A small network was trained on made-up records. Each row is its average activation on records with the value named, seen along a few directions.
Values that are neighbours, or in one group, have similar rows; names and order tell nothing.
In the rows, 128 means zero.

Field LIKOR:
gazo: 133	163	142	122	133	126	105	119	117	93
gino: 144	150	103	121	149	115	101	110	117	109
kibe: 154	114	96	142	108	91	34	138	106	91
dobid: 125	155	153	125	111	165	207	120	141	194
voson: 149	150	139	103	109	133	35	121	116	76
nuku: 133	110	95	133	147	96	101	126	118	105
suzom: 128	106	129	133	107	104	26	153	112	89
viba: 98	125	157	130	130	146	176	135	138	120
tamu: 126	113	106	139	139	142	202	128	148	209
venum: 110	129	165	129	105	153	210	137	159	179
tepev: 144	143	106	111	159	147	173	106	131	138
fud: 109	101	128	130	131	103	99	139	135	95
tezu: 141	135	115	113	119	157	212	106	148	199
dinud: 118	97	136	167	123	158	207	144	146	188
tafar: 161	141	100	119	109	105	37	118	97	95
mos: 111	126	158	124	133	122	96	121	130	92
dibil: 118	112	99	137	160	117	166	122	129	148
papu: 120	155	142	117	136	142	175	116	124	131
nifif: 120	103	141	145	157	121	171	151	136	131
gesa: 121	133	151	122	96	116	26	149	113	77
Each value of LIKOR is a pair of two hidden parts, and every pair occurs once (4 first parts, 5 second parts).
Q: kibe and voson share the first part; kibe and nuku share the second. Which value has the first part of nuku and the second part of voson?
A: gazo
Q: suzom and gesa share the first part; suzom and nifif share the second. Which value has the first part of nifif and the second part of gesa?
A: viba
Q: tezu and tamu share the first part; tezu and tepev share the second. Which value has the first part of tepev and the second part of tamu?
A: dibil

Field NAVIM:
bil: 109	147	162	123	124	148	213	125	157	162
lakit: 93	107	148	141	132	151	206	143	150	171
tela: 135	102	97	127	144	129	168	123	140	154
napi: 141	106	119	133	114	132	158	115	140	162
konat: 103	146	163	133	113	164	200	135	147	171
kob: 122	124	130	112	123	88	40	120	114	56
vepuz: 142	134	100	135	167	121	113	113	102	118
zik: 139	149	118	122	156	146	162	109	129	168
zules: 105	120	149	129	149	149	219	138	141	153
buzas: 140	117	89	133	127	89	109	131	128	115
dut: 146	151	95	109	122	120	104	106	120	107
gesi: 133	142	152	123	121	116	40	126	107	63
nafes: 141	137	123	122	128	152	158	118	118	173
feg: 154	144	111	120	111	129	97	129	115	124
sobas: 141	128	87	131	113	111	96	150	129	121
feri: 143	126	105	128	162	132	175	106	137	154
dif: 99	122	161	147	110	149	200	144	152	167
libuf: 126	103	149	129	107	115	29	140	116	75
sudem: 131	142	159	124	107	117	34	143	109	75
sinan: 118	114	143	141	133	100	38	147	110	72
Each value of NAVIM is a pair of two hidden parts, and every pair occurs once (4 first parts, 5 second parts).
Q: sudem and kob share the first part; sudem and nafes share the second. Which value has the first part of nafes and the second part of kob?
A: feri
Q: bil and konat share the first part; bil and dut share the second. Which value has the first part of dut and the second part of konat?
A: feg
Q: sobas and buzas share the first part; sobas and libuf share the second. Which value has the first part of libuf and the second part of buzas?
A: sinan
